Each row below holds a small network's activations on one input, seen along a few directions.
In each table, some parts of the input vary, and every possible input appears once, in random order.
Descriptions start from the smaller parts, as in this example, which fits no table here: line(6) and (point or (values(2) and ring(5)) or ring(11)).
Shared parts are said once, and a part with two or three values counts as separate values.

Other details of the inputs vary at random and push rows far along three fixed directions, the same in every table; ignore that.

Rows:
x1: [ -1.9  20.6  -6.9  13.6 -19.3  10.0  -7.4 -34.6  43.0  20.2 -64.9]
x2: [ -6.7  23.8 -24.2  -3.0 -12.1 -22.3 -23.0   4.5  23.0  16.8   0.8]
x3: [  6.3 -29.5  39.4  15.3   4.7  54.2   0.8 -22.8 -34.9   8.0 -23.7]
x4: [-23.6  30.4  26.3   6.2 -27.9  36.5 -11.7 -32.1  57.0  19.2 -39.5]
x5: [ 21.1 -32.4 -17.9 -31.5  22.9 -25.9   1.0  37.8  -2.3  -9.3  26.2]
x6: [-25.4  32.7  26.5   4.0  -6.5  31.6 -14.9 -47.0  57.2  18.3 -46.4]
x7: [ 25.0 -30.4 -31.4 -63.2   7.4  -6.3 -11.0  24.2 -18.6  -0.3   9.2]
x8: [ 37.0 -26.5 -13.1 -50.5  26.8 -13.6   7.8  20.2  -7.1 -13.5   5.7]
x9: [ 15.0 -21.5  -0.1  31.9  -3.3  44.9  -0.6  -8.7 -20.1   0.8 -47.8]
x10: [ 19.3 -25.2 -20.1 -21.9  19.8 -28.0  13.6  23.4 -12.2 -36.3  25.4]
x11: [-11.2  34.4 -13.1 -12.3 -14.9 -35.3 -10.7   3.3   9.9  12.4 -12.1]
x12: [ 28.3 -18.2 -33.1 -50.5  16.1  -0.1  -7.1  17.5 -22.7 -24.9  15.2]
x13: [ -0.4  -6.5   5.7 -56.0  12.7   5.9  -1.1 -33.6  38.9  -6.7  -7.2]
x14: [-21.3   7.7 -27.6  18.7  -7.3 -44.9 -11.8  31.9  -7.3  -7.6  39.2]
x15: [ 29.3 -26.0   7.9  21.2   9.3  44.4   5.5   3.4 -39.9 -12.5 -37.7]
x16: [-38.4  44.5 -29.1 -33.9  16.5  10.6  43.3 -34.5  48.9  25.6  -7.4]
x17: [ 38.1 -24.8 -18.4 -73.6  21.3   1.3  17.7  24.2   1.1 -29.4  -6.5]
x18: [ 19.2 -21.7   2.7  44.3  -2.4  27.9  -6.5  24.7 -81.7  -5.5   1.5]
x19: [-16.8   0.6  34.6  15.0 -19.1  30.1  -0.8 -26.3   5.6  11.9 -26.6]
x20: [-31.2  24.6  31.1  27.4 -15.8   6.3  -9.4 -19.2  34.3  13.5  -9.8]
x21: [ 25.8  -1.3 -31.4 -79.2   6.4  -4.3   0.0  21.2  -1.8 -17.4  -1.1]
x22: [ 34.1  -5.9 -24.9 -59.1  18.0   4.1  -6.0  37.5 -15.2 -15.9  16.7]
x23: [ 29.8 -47.8  33.1   1.1  -4.3  61.7   3.2  -1.2 -42.5  -0.2   4.5]
x24: [ -5.4  -4.0 -17.9  26.2  -6.8 -67.9   5.9  16.4   8.2  -5.0  40.1]
x25: [-31.0   2.1   9.2   1.5   2.5 -64.2   9.8  -7.3  15.1 -15.2  55.4]
x26: [ 17.5 -21.6  -7.2 -41.1  18.9 -36.4  14.0  34.8 -15.5 -15.1  13.8]
x27: [-51.0  17.5  39.2  72.7 -49.8 -28.2   7.1  -0.9  -2.2   9.9  24.3]
x28: [  8.8  -4.2  -3.8  29.2   3.0  36.8 -10.2  -7.4   7.3   4.1 -43.6]
x29: [-16.1 -31.5  48.0  59.4  -7.0  -1.6  10.1  13.8 -63.8   1.3  37.4]
x30: [  8.7  28.4 -22.3   2.5 -20.0  15.9 -31.0 -36.1  31.0  27.7 -42.4]
x31: [ 35.4   5.0  13.0  27.8   6.5  49.4  -0.9   2.0 -10.7   2.1 -40.4]
x32: [  8.9  35.7 -18.4 -46.3   3.9   2.0 -23.0  -4.7  33.0  15.3 -34.9]
x33: [-52.3  34.7   9.6  13.3 -32.5 -72.4   6.9 -13.5  54.8  -6.2  42.7]
x34: [-13.9 -32.3  42.0  62.2  -2.6  -4.0  10.7   7.8 -65.0  -0.7  37.3]
x35: [ -7.6  -4.3 -13.6   2.2  16.4 -60.3  11.9  45.7  -4.5 -33.3  45.7]
x36: [  4.7   1.3   1.4  19.0  38.8  82.6  33.0  -9.6 -30.1  37.8  -4.6]
x37: [-10.3  46.1 -22.5  11.0 -21.8 -46.6  -6.7   1.4  17.6  -4.4  17.0]
x38: [-17.7  41.4 -13.0  31.8 -18.2 -70.4  15.0   2.2  36.8 -17.5  21.9]
x39: [-51.2  19.0  39.9  71.3 -44.2 -29.9   6.1  -4.0  -1.6   9.6  22.3]
x40: [ 14.2 -11.6  26.2  72.7   9.3 -12.1   3.2  42.0 -60.2   6.2  21.8]
x41: [ -0.7 -16.5   2.3  91.5 -10.6  -7.1   3.3   9.4 -41.0  -4.0  13.4]
x42: [ 12.2 -26.8 -37.2 -24.0   6.9 -18.0  -9.5  24.1 -25.6 -16.7  33.9]
x43: [ -8.5  10.1  -2.7 -52.7   9.3  -1.3  -2.7 -50.9  60.3  -4.2 -19.4]
x44: [-28.1  46.6  -9.4  54.8 -19.4 -30.1 -16.4   7.5   4.3   0.3   5.4]
x45: [-16.9  24.0 -35.4 -23.0 -18.9  -2.6 -16.9 -17.8  35.0   1.6 -36.6]
x46: [ -0.4 -12.1 -28.4 -37.3  45.6   1.2  53.9   8.4 -20.4   7.2  62.5]
x47: [-18.0  17.8  26.5   6.0   3.3  28.6 -11.8 -37.2  36.7  12.9 -32.7]
x48: [ 31.5  -4.2 -25.3 -64.1  14.6  -7.3 -11.8  10.2  -5.9   0.9  -0.9]
x49: [ 23.5 -28.0  32.3   2.6   2.7  64.8  -4.7 -28.4 -17.7   8.3 -24.0]
x50: [ -7.3  -4.2  15.3 -48.5  -0.7  18.2  -4.8  -3.4  37.8  -1.0  -4.0]
x51: [ 19.4 -29.9  36.1  15.2  21.7  72.1 -11.7 -18.6 -26.6  10.9 -25.3]
Description of these inputs: values(3) and (point or line(6) or (values(2) and ring(5))).
- The inputs of x26 and x8 match in every part but the values(3) part. If x11 is changed in the same way as x26 into x8, which row does it become? => x48
- Which other rows does x46 become when the values(3) part takes its other values? List them by row number. => x16, x36
- Which other rows does x7 become when the values(3) part takes its other values? List them by row number. => x2, x30
- Which other rows does x3 become when the line(6) part takes its other values? List them by row number. => x19, x27, x29, x34, x39
- Which other rows does x5 become when the values(2) part takes its other values? List them by row number. => x2
- Which other rows does x44 become when the values(2) part takes its other values? List them by row number. => x35

Rows:
x52: [ 46.0  19.5 -18.8  45.7  -7.4  95.0 -39.1 -14.7 -33.9  31.2 -85.2]
x53: [-21.3 -11.0  -5.1  -8.4 -15.8 -69.9  -8.7   9.8  18.8 -22.2  35.9]
x54: [-25.4  29.8  25.0  75.8 -11.6   4.0   5.3   0.8 -18.2  27.5   3.1]
x55: [-28.5  15.6  11.0  78.4 -17.3   7.8   3.8 -18.8 -17.9  29.0   5.3]
x56: [ 41.2 -34.2  40.1  19.3   0.8  61.3 -19.2   7.2 -41.1   0.4 -39.3]
x57: [-29.1  18.2  29.8  74.5 -37.5 -41.0  -8.3   6.0  -0.8  -6.8   9.6]
x58: [ -3.7   7.0 -12.1 -95.7   2.0  15.6 -12.6 -31.2  58.3  -2.1 -24.0]
x59: [ -9.1  31.6   4.8  40.2  -3.8  31.5   4.8 -42.1  11.9  19.0 -32.8]
x60: [-25.1   7.6 -22.5  -4.3   7.0 -57.4  18.7   3.3  17.2  -6.6  51.8]
x61: [ 47.0 -56.2  13.9  25.6  23.7  57.9   7.0   9.5 -69.2  -8.5 -14.1]
x62: [ -7.4 -11.7 -11.5 -38.5  15.6 -16.0  22.2  27.3 -10.2  -7.4  39.3]
x63: [  0.6  15.7  -3.2 -94.9   7.0  12.7 -13.2 -15.5  63.4   2.3 -26.1]
x64: [ 45.0 -33.1 -27.2  -5.1   5.1 -15.4  -9.4  56.5 -80.7  -7.2  32.0]
x65: [-20.7  22.2  -8.8  -8.8  14.7 -56.6  21.8  21.8  18.3  -6.9  47.3]
x66: [ -4.2  12.4 -27.5 -89.9  13.5  21.2   4.5 -30.8  55.5   3.6 -30.9]
x67: [  8.8 -51.5   5.6 -24.9   8.5  -6.4  -0.9  26.7 -45.0  -8.5  58.4]
x68: [ 10.3 -20.6 -12.5 -25.8  18.5 -29.4  21.2  29.6  -1.6 -29.6  23.8]
x69: [ 21.7 -39.5  -1.0  -9.1  30.0   2.3  29.5  39.4 -58.4 -14.5  50.6]
x70: [-40.2  42.3  17.4  21.3 -33.2 -14.5  -9.1 -21.6  40.3  13.6  -6.6]
x71: [-29.8  27.8  13.9  33.4 -34.9 -32.3 -18.9 -27.0  37.2  -2.9 -22.0]
x72: [-18.0  41.4   6.6  43.8  -9.7 -24.4   2.7 -11.2  40.3   3.4 -24.5]
x73: [ 41.8 -33.2 -17.7 -52.8  24.8  53.9  -2.3 -25.1  15.8  -7.0 -51.4]
- Describe the family of inputs behind these rows. => values(2) or (line(4) and ring(5))
- A walk changes only the ring(5) part. It starts at x72 and steps to x65. List the rest of the walk in order. => x54, x63, x56
- Which other rows does x55 become when the ring(5) part takes its other values? List them by row number. => x53, x60, x67, x73
